Each row below is a small network's average activation on inputs in which a field has the value named, seen along a few directions.
Values that are neighbours, or in one group, have similar rows; names and order tell nothing.
In the rows, 500 means zero.
Strong random noise was added to every row along 2 fixed directions; ignore it. To show where, here is one row again and again, with new noise each time:
[576 237 300 776 146 226 341 742 562 613 544 461 130 481 163]
[520 406 441 568 451 326 439 597 526 521 517 528 375 459 400]
[526 489 248 777 413 377 508 826 804 585 536 471 418 302 329]
[493 543 413 568 597 408 530 643 658 505 513 534 532 362 490]


MIM, 10 values:
foli: [489 541 409 531 320 772 444 471 409 522 542 376 369 573 431]
tade: [338 580 639 448 583 418 614 370 466 515 461 512 644 405 522]
lut: [524 781 214 697 466 877 599 672 796 528 579 340 605 464 538]
suk: [564 418 513 592 473 361 572 659 638 575 507 476 484 531 367]
defet: [461 726 696 167 965 480 605 360 420 359 469 612 811 427 807]
desif: [587 416 701 168 577 652 407 227 108 421 526 631 383 692 650]
bizo: [588 500 423 559 249 736 466 542 516 550 466 388 463 509 496]
nid: [394 565 717 321 706 366 528 166 352 386 403 614 698 607 609]
rulot: [550 196 581 533 246 585 321 535 318 457 543 451 240 637 450]
sabe: [396 630 604 407 771 436 653 308 562 499 406 577 851 475 699]
The values of MIM form 4 separate groups.
Which other values are in the same group as rulot? Give them in the order they are listed. -> desif
Which other values are in the same group as suk? Give them in the order they are listed. -> defet
Which other values are in the same group as tade? Give them in the order they are listed. -> nid, sabe

LANO, 10 values:
dopu: [439 618 551 430 585 690 559 391 458 491 491 459 628 518 602]
gif: [402 807 505 426 791 779 687 421 679 422 503 492 870 409 777]
rer: [497 525 519 427 680 339 565 489 491 514 522 569 542 479 497]
gaka: [554 570 452 417 479 633 460 512 436 466 480 390 490 504 578]
vafut: [475 595 301 748 434 379 571 814 891 536 512 526 509 197 333]
pez: [450 620 478 588 672 531 640 589 728 548 467 526 735 377 526]
lote: [567 404 354 669 335 627 439 660 514 565 595 445 282 529 419]
duzo: [520 458 568 531 522 308 529 616 598 466 525 534 499 477 416]
pib: [536 650 341 576 523 763 552 650 691 551 500 506 564 352 590]
sadu: [502 359 290 801 259 321 441 650 678 585 448 403 425 439 294]
The values of LANO form 4 separate groups.
Which other values are in the same group as pib? Give them in the order they are listed. -> gaka, lote
Which other values are in the same group as sadu? Give them in the order they are listed. -> pez
Which other values are in the same group as dopu? Give them in the order they are listed. -> gif
